These are the activations of a small neural network, seen along a few directions. Each row is one input.
Each table varies a few parts of the input and shows all the possible inputs, shuffled.
A made-up example of a description, with smaller parts first: one of 6 places along a line, together with either a single point or one of 11 places along a line or (one of 2 separate values, together with one of 8 places around a ring).
Shared parts are said once, and a part with two or three values counts as separate values.

Other details of the inputs vary at random and push rows far along two fixed directions, the same in every table; ignore that.

Table:
x1: [ -2   8  -2   2   8   5  -4  -8   5  -3  -3   2   5  -2 -14  -2]
x2: [ -1  -1  -1   6  10  -6  -2  -7   1  -2   5   0  10   1 -10   5]
x3: [ -1   5  -5   4   1   7   9   0   2   5   0   8   4  -7   3 -14]
x4: [ -5   7   6 -11  -4  -7  -1   5  12  -8  -3   5  -5   2  -5  -7]
x5: [-3  1  3  0  5  0 -7 -2 -2  4 11  7 -6 -9 -2  4]
x6: [  7   8  -4   7   7   7   8  -3  -7  -4  -6  -4   2  -1   0 -15]
x7: [  1  -2 -11  -2   2   6   3 -12 -10  -2  -4   3  10   1   6  -3]
x8: [-10   6  20 -14   5 -17 -29   5  16 -12   8   9 -17   1 -20  22]
x9: [  6   2  -4   4   7   2   4  -8 -17   0   4  -7  -6  -3   4  -8]
x10: [  8  -1  -6   3   6   6   3  -5 -15  -6  -7   1   4   3   9  -5]
x11: [ 3 -6 -9 -7 -1  1  1  4 -2  0 -5  5  3 -5 15 -7]
x12: [ -9  11  16  10   4  -1 -34   4  28  -4  -4   3 -12  15 -22  19]
x13: [  3  -7  -6   0   2  -9   8   8   1   3   4  -2   5  -4   9 -10]
x14: [  2   3  -7  -4   0   1   7   7   6   3  -4   1   0  -8   6 -16]
x15: [ -7   2   2   6  -5   0 -13  -5   4   6   6  -9 -13  11   2   5]
x16: [  1  -3  -7  -7  -1  -4   3   2  -5   6   6  -2  -7 -10  10  -9]
x17: [ -2   1  -9  -1   3   2   5 -15 -12   4   7  -4   1  -5   1  -6]
x18: [ 1 -5 -3  7  4 -2 10  1 -3  6  8  4  9 -4  7 -8]
x19: [ 0 -4 -6  0  0  7  3 -2 -6  2 -1 11  6 -4 13 -5]
x20: [ 13 -17  22  -5 -54  37  34  22  -8  21 -27 -27   1   0 -21  59]
x21: [ -4  -4   0  -8  -5 -14  13   5   1  -3   4  -2   3   5   8 -11]
x22: [ -8   3  18  13   6 -11 -34   5  24  -3   4  -1  -5  17 -18  26]
x23: [ -3  -4  -3 -15  -8  -5   6   1  -2  -7  -5   5   1   5  15  -8]
x24: [  8  -1  -3  11   9  -3   9  -2 -11  -3   3  -7   7   2   3  -8]
Each input here is: one of 4 separate values, together with either a single point or one of 5 places along a line.
Q: The inputs of x14 and x13 match in every part but the choice among 4 separate values. If x4 is changed in the same way as x14 into x13, which row does it become?
A: x21
Q: Which other rows agree with x11 in the choice among 4 separate values? List them by row number.
A: x7, x10, x19, x20, x23
Q: Which other rows does x12 become when the choice among 4 separate values takes its other values? List them by row number.
A: x15, x20, x22
Q: Which other rows does x8 become when the place on the line of 5 takes its other values? List them by row number.
A: x5, x9, x16, x17

Table:
x25: [  7 -13  26  -4 -45  23  32  21   1  19 -17 -25   2  -2 -32  52]
x26: [ 20 -13  -3   9 -26  28  58   8 -25  21 -13 -24  20 -13  -3   5]
x27: [  4  -4 -13  15  11   3   1 -12 -14   3   5  -1   9   4  12  -8]
x28: [ -1  -4  19  -5  -5  -4 -22  13  13  -8  -7   4  -7   8 -11  33]
x29: [  7  -3 -13   7  12   5   5  -7 -10  -3  -3   7  16  -3  11 -11]
x30: [  3   3 -11  -8   7   2   6 -10 -12  -6  -1   4   1  -7   7 -16]
x31: [ 18 -15  -4  11 -27  27  53   4 -29  23 -10 -27  17  -9   0   9]
x32: [ -9   8  11  -1  21 -28 -33   7  24 -14  14  11 -12   6  -8  -2]
x33: [  1   3 -11   7   4   6   2 -16 -13  -1  -1  -6   0   8   9 -12]
x34: [  2   9  18  -1   8   0 -11   4   8  -7   1  -1  -8  -7 -35  24]
x35: [  6  -4 -13   0  13  -1   7  -6 -13  -2   4   8  11 -11  10 -12]
x36: [ -1   1  -4   4  -2  -9   7   5   5  -1   0  -6   2  10  13 -21]
x37: [ -8   0  19  -4  -4 -10 -16   7  17   1   7  -2  -8   2 -24  29]
x38: [ -4   0 -10  -1  -4   3   3  -6  -7   9   7  -3  -9  -2  16 -14]
x39: [ -7  -2  16   0  -7  -1 -20   5  16  -2  -2   0  -5  11 -18  34]
x40: [  4   0  -9   9  14  -4  10  -5  -9   3  11   0   9  -9   3 -17]
x41: [ -5  -2  17  -5  -7   0 -20   6  15  -5  -6   7  -2   8 -15  34]
x42: [ -4   5  17   0  -3   1 -18   8  14   5   4  -2 -15  -5 -24  27]
x43: [  2   8  17  -6   8   1 -11   5   7 -10  -3   6  -6  -9 -33  24]
x44: [  6   2  15   9  14   3 -14   8  11  -8  -5  10   8  -5 -30  29]
x45: [  3   3 -10   2   3   8   3 -14 -15  -4  -5  -1   3   4  12 -12]
x46: [ -4  -2 -10  -5  -4  -1   3  -3   4  -2  -6   6   8   7  15 -14]
x47: [ -2   6  19  -2  -1   2 -13  12  18   2   1   2 -12  -9 -28  22]
x48: [ -8   4   7 -10  20 -25 -37   6  20 -19   7  19 -10   4  -1   3]
x49: [-10   2 -18   7  16 -21 -20 -12   3  -8  11   5  -4  21  36 -37]
x50: [-13   9 -18   4  18 -18 -13 -12  13 -10   6  16   7  15  25 -44]
x51: [ -5  -2  16 -15  -4  -5 -15  10  16  -7  -2  11  -4  -4 -20  29]
x52: [ -6   0  -7  -8  -2  -9  10   0   4   0   4   5   4  -1  10 -19]
x53: [ -1   1 -11  -8  -1   4   4  -1  -2   2  -1   7  -3  -9  14 -17]
x54: [  4  -4  14   0  12   0 -20   3   0  -5   4  10   0  -9 -22  37]
x55: [  0   0  -5  -1  -1  -7   7   6   5  -4  -5   2   4   7  15 -21]
x56: [ 13 -16   2 -16 -40  14  59  21 -18  15 -13 -20   5 -14   7   1]
x57: [ -6   2  -6   4  -4  -4   8  -2   8   3   0  -3   6   9   9 -20]
x58: [ -2  -6  -6 -10  -4 -11   2   1  -7  -2   5   1  -4   3  24 -13]
x59: [ 13  -8   0   0 -41  33  55  13 -14  25 -19 -26   6 -11   0   1]
x60: [ -4  12 -22   4  28  -8 -18 -22  -3 -16   2  15   5   9  22 -40]
x61: [  4   9  16   1   7   6 -13   4  11 -11 -11   5  -1  -1 -32  25]
x62: [  3  -2 -10  11  12  -5   7  -9 -13   6  13  -4   6  -5   7 -13]
x63: [ -3   4  -9   9  -5   6   4  -5   0  10  -1  -7  -2   5  12 -18]
x64: [ -6   2  20  -6  -2  -9 -12  11  21  -2   4   2  -6  -1 -27  24]
x65: [ -2  -2  -6   5  -5  -9   5   1   0   3   2 -10   0  13  17 -17]
x66: [ -1   3  15  -1  -4  10 -24   6  13  -2  -9   7  -9   1 -16  31]
x67: [ -2   1  16  -8  -4   5 -21   8   9   0  -2   8 -13  -8 -17  31]
x68: [ 13  -8  -2  -5 -40  34  55  14 -15  21 -23 -18   8 -13   2   2]
x69: [  2   8  17   8   4   5 -16  -1   7  -4  -4  -6  -6   4 -31  29]
x70: [ -2   6  17  -7   0   3 -14  13  17  -2  -3   9 -10 -11 -26  23]
x71: [ -8  11   4   3  27 -14 -40 -14   6 -14  13  10 -13   5 -12   7]
x72: [ 10 -17   2  -9 -41  11  54  16 -21  22  -6 -31   0  -8   8   5]
x73: [-16   3 -19   0  16 -23 -18 -19   2  -4  20   9  -4  13  30 -36]
x74: [ -8  10 -23   4  21  -6 -21 -14   8  -8   2  18   1   8  29 -42]
x75: [  3   8  -8   9   6   4   9 -10  -5  -2  -2  -6   4   3   1 -20]
x76: [ -3   1 -11   6  -4   8  -1  -7  -3   8  -1  -3  -4   6  17 -13]
x77: [  0  -3  -8  -5  -2  -6   3   4   2  -6  -6   3   4   7  20 -16]
x78: [  5  -3  14   7  11   5 -22   2   3  -6  -3   9   5  -1 -21  37]
x79: [ -3  -6  -7  -5  -4 -12   4   0  -7   2   9  -6  -7   5  22 -14]
x80: [  3  -6 -12   8  12  -2   3 -11 -17   4  13  -1   5  -4  12  -9]
x81: [ -7  -5  -8 -10  -5  -7   2  -6  -4   1   5   4   0   2  19 -12]
x82: [  0   5  -8   3   4  -1   8 -13 -14   3   7 -10  -3  -2   4 -16]
x83: [  5  -1 -10   4  15  -3  10  -4  -9  -1   6   7  11 -11   5 -16]
x84: [  1   2 -10  -5   5   2   3 -14 -17  -3   2   1  -2  -4  11 -12]
Q: What is each input in this table made of?
A: one of 2 separate values, together with one of 5 places along a line, together with one of 6 places around a ring
Q: The inputs of x56 and x72 match in every part but the place on the ring of 6. If x68 is changed in the same way as x56 into x72, which row does it become?
A: x63
Q: The inputs of x60 and x45 match in every part but the place on the ring of 6. If x46 is changed in the same way as x60 into x45, which row does it become?
A: x41
Q: Which other rows does x47 become when the choice among 2 separate values takes its other values? List them by row number.
A: x59
Q: Which other rows does x81 become when the place on the line of 5 takes its other values? List them by row number.
A: x54, x58, x67, x84
Q: Start at x35 and move only the place on the line of 5, one step at a time. The first step leads to x30. Which rows follow, in order?
A: x53, x51, x48
